Small tables with named rows and columns. After each table, cells are looked up by row and column.

Table bom
,fup,fipari,ropude,foni,datip,kupoteb,bem
lik,2215,3567,3642,2910,2407,2969,2427
numo,7438,5180,8442,8780,8703,5578,8976
losidam,7925,6790,9082,6980,8657,7336,8817
dekonuf,6587,4707,8304,8292,8036,4610,8950
tagase,6898,4582,7437,8779,8639,4957,8510
pum,2602,3653,1978,3948,3329,3554,2454
bemarel,4266,6080,6060,5418,2633,4374,3700
megomop,8397,6480,8334,8491,9508,7134,8873
nese,7484,6417,9398,6130,7391,6991,8245
ris,5213,4860,2229,5334,6978,6110,4006
lizizoz,5298,3983,1926,6428,5449,4840,4284
nof,2135,4061,2203,3546,1804,2991,2064
pokos,7681,6436,9334,6603,8018,7059,8582

losidam, foni: 6980
megomop, bem: 8873
lizizoz, datip: 5449
numo, datip: 8703
pokos, foni: 6603
bemarel, fup: 4266
ris, foni: 5334
bemarel, datip: 2633
nof, foni: 3546
nese, ropude: 9398
dekonuf, ropude: 8304
lizizoz, ropude: 1926
tagase, foni: 8779
ris, ropude: 2229
lik, fipari: 3567
numo, fup: 7438
lizizoz, fipari: 3983
dekonuf, fup: 6587
ris, fup: 5213

ked:
,zof,bosisig,zir,buzezog,dus,lil,pir,rad,ruz,rudatu
fasubo,177,235,104,176,120,106,116,124,151,139
bapi,191,96,138,207,121,211,125,87,133,87
bisi,142,159,67,132,222,134,136,186,218,175
ped,135,199,184,188,93,157,129,137,189,182
kolilel,148,174,111,110,117,164,193,187,207,105
nad,151,190,185,200,117,167,131,118,127,209
zokizuv,83,94,222,108,111,175,170,162,155,152
vul,71,101,149,135,148,209,123,189,166,200
lon,143,145,110,151,152,135,104,124,49,151
mozas,107,211,109,148,45,149,126,234,151,160
mul,140,120,116,133,131,193,124,82,52,91

rad of zokizuv is 162
zir of nad is 185
pir of ped is 129
dus of mozas is 45
dus of fasubo is 120
lil of zokizuv is 175
pir of mozas is 126

zod:
          difu   melo  pazaf    dak  kipogan
livomi   74598  81262  80729  79016    66256
muvari   62336  61145  63314  61041    60714
lub      49502  57896  57029  59401    48658
rorob    70942  64717  72397  54587    64475
nevam    65125  63391  59562  65992    76611
tizi     70360  86110  84488  78238    69272
nuguve   52603  55231  68938  56556    60362
besuse   45389  67998  64944  57458    45735
foso     62359  60960  61402  64685    62468
zadogov  34928  31375  61413  45900    64017
kep      67091  70668  23448  50208    50076
pil      61744  61770  62311  58129    59632
beliv    62790  60802  40849  60560    53329
rutisik  32750  49852  66644  63415    59687

pazaf of lub is 57029
kipogan of kep is 50076
dak of zadogov is 45900
melo of beliv is 60802
kipogan of tizi is 69272
pazaf of foso is 61402
Row with the largest pazaf: tizi

Table bunod
|  | lifov | tuleno | gopag |
|---|---|---|---|
| bom | 94 | 158 | 85 |
| lipig | 211 | 50 | 233 |
| duta | 192 | 171 | 167 |
| revibel | 110 | 114 | 112 |
| pepun | 126 | 128 | 124 |
| sul | 117 | 121 | 116 |
| nadezo | 75 | 149 | 76 |
| mikugok | 177 | 191 | 151 |

What is the tuleno of revibel in bunod? 114
What is the tuleno of duta in bunod? 171
What is the gopag of mikugok in bunod? 151
What is the lifov of sul in bunod? 117
What is the tuleno of pepun in bunod? 128
What is the gopag of bom in bunod? 85
What is the lifov of pepun in bunod? 126
What is the lifov of mikugok in bunod? 177
What is the gopag of lipig in bunod? 233
What is the tuleno of lipig in bunod? 50
What is the lifov of duta in bunod? 192
What is the tuleno of nadezo in bunod? 149
What is the lifov of lipig in bunod? 211
What is the tuleno of mikugok in bunod? 191

fef =
,lotan,disunel,gen,tuv,nameme,dor,kem
tapidad,-23.56,-3.72,-17.50,-21.74,-35.25,-66.29,-14.72
bubibaf,-14.76,-6.34,-12.82,-16.95,-20.70,-50.75,-27.79
dagud,-17.75,-12.05,-9.68,-20.20,-3.95,-43.79,-37.59
nir,-0.67,-14.61,-16.43,-28.82,2.98,-24.07,-42.76
govibup,4.93,-2.46,-10.05,-24.72,27.17,-20.97,-49.82
vef,5.96,-4.45,-5.61,-15.04,35.78,-8.71,-54.47
fiz,12.55,-0.35,-3.66,-12.70,54.49,11.64,-61.34
rimub,18.61,-19.39,-0.79,-23.69,60.94,23.44,-60.70
biruk,26.05,-4.84,-9.28,-18.08,80.83,21.35,-61.58

What is the gen of govibup in fef?
-10.05
What is the disunel of vef in fef?
-4.45
What is the kem of vef in fef?
-54.47
What is the kem of govibup in fef?
-49.82
What is the tuv of bubibaf in fef?
-16.95
What is the lotan of nir in fef?
-0.67
What is the kem of rimub in fef?
-60.70
What is the nameme of vef in fef?
35.78
What is the nameme of dagud in fef?
-3.95
What is the kem of bubibaf in fef?
-27.79
What is the lotan of dagud in fef?
-17.75
What is the dor of nir in fef?
-24.07
What is the dor of dagud in fef?
-43.79
What is the tuv of govibup in fef?
-24.72
What is the disunel of tapidad in fef?
-3.72
What is the lotan of vef in fef?
5.96
What is the lotan of bubibaf in fef?
-14.76
What is the tuv of rimub in fef?
-23.69
What is the kem of dagud in fef?
-37.59
What is the dor of tapidad in fef?
-66.29
Row with the largest dor: rimub

Table safi
columns: tanilop, tomuza
fusume: [118, 116]
niti: [131, 164]
dedofu: [61, 150]
pev: [105, 64]
gizus: [129, 96]
lobemi: [94, 193]
sez: [107, 119]
pon: [104, 28]
deto: [88, 51]
vuneg: [148, 150]
sufedez: [112, 151]
seb: [60, 136]

What is the tomuza of lobemi in safi?
193
What is the tomuza of vuneg in safi?
150
What is the tanilop of sez in safi?
107
What is the tanilop of pon in safi?
104
What is the tomuza of pev in safi?
64
What is the tomuza of sez in safi?
119
What is the tomuza of fusume in safi?
116
Which row has the largest tomuza? lobemi

Table dis
         nal  mipub  bunat  puzemu  rizupa  neme  ridis  roli
lib      135    155    135     123     161   139    165   129
lineso   118    137    125     134     180   148    166   161
kun      182    128    128     110     149   201    143   114
nizo     157    118    161     118     149    77     54   163
ruvo     155    154    154     155     155   155    154   155
pul      169    102    191     137     116   153    196   156
zoruzo   117    136    125     134     180   149    167   160
vig      151    193    157     121     127   171    126   148
fotigek  107    137    151     140     124   190    136   150
sukuna   169    209    145     139     137   160    127   159
zivus    173    152    160     115     120   133    190   173
kar      154    154    154     154     155   154    156   154
zava     147    157    115     142     184   113    182   134

ridis of kun: 143
bunat of zava: 115
puzemu of zava: 142
roli of lineso: 161
nal of lineso: 118
rizupa of nizo: 149
mipub of kun: 128
puzemu of kun: 110
rizupa of ruvo: 155

veg:
           tef  nosidi   sesa  fikas  vasor
mivi       7.1     6.1   22.9  -25.0   -7.5
tetif      4.3   -18.0    0.8  -15.4  -16.2
kibilab   15.2    12.9    6.8  -16.9   -5.9
finem     20.2   -57.2  -10.6  -27.3  -38.8
funeg      9.3   -27.4   18.3  -35.9  -26.0
tabap     19.1    10.2  -10.4   -7.5   -7.4
geza     -12.0    18.3   77.9  -39.8   -3.6
kalilib   -0.5   -71.0   -2.0  -24.5  -38.7
kib       10.7   -49.5   13.1  -39.6  -36.7
solat     19.1    27.0   33.8  -36.8   -4.2

vasor of mivi is -7.5
fikas of kib is -39.6
nosidi of geza is 18.3
fikas of finem is -27.3
fikas of kalilib is -24.5
tef of geza is -12.0
fikas of solat is -36.8
nosidi of tabap is 10.2
tef of solat is 19.1
fikas of funeg is -35.9
sesa of solat is 33.8

foretat.tsv
	gitof	ral	namuzi	kesu	zumiluk
nuvi	147	44	100	75	117
gura	67	78	52	70	70
dudir	89	72	155	105	88
vatu	56	21	120	193	46
kagofuv	98	83	91	65	79
kasited	92	78	145	93	86

dudir, zumiluk: 88
dudir, namuzi: 155
kasited, kesu: 93
kagofuv, ral: 83
vatu, gitof: 56
nuvi, kesu: 75
dudir, kesu: 105
kagofuv, namuzi: 91
gura, kesu: 70
vatu, ral: 21
Which row has the largest zumiluk? nuvi

detamat =
	daba	nafipe	bom	dudem	lib	nam	bokid	vad
navom	-20934	-21431	-16878	-16702	-15991	-26948	-20272	-14167
lipuzo	4415	-11628	-16640	-3743	-21303	-14115	-23217	-4708
vubo	-24628	-17900	-25863	-28606	-26877	-29387	-14653	-27460
fakipo	-50704	-13659	-32110	-35069	-22866	-23275	-12023	-49038
bur	53359	-21194	-11629	39316	-912	47285	-5835	12183
kabag	-33882	-9541	-25253	-29959	-17149	-15856	-12969	-22966
diz	6241	7840	-7411	-2580	-7234	-14280	-43357	25967
pov	-16514	-27009	-7628	-19262	-27200	-22446	-19343	-9955

What is the nam of diz in detamat?
-14280
What is the bom of bur in detamat?
-11629
What is the nam of fakipo in detamat?
-23275
What is the daba of fakipo in detamat?
-50704
What is the nafipe of navom in detamat?
-21431
What is the lib of navom in detamat?
-15991
What is the bokid of bur in detamat?
-5835
What is the vad of pov in detamat?
-9955
What is the dudem of lipuzo in detamat?
-3743
What is the daba of kabag in detamat?
-33882

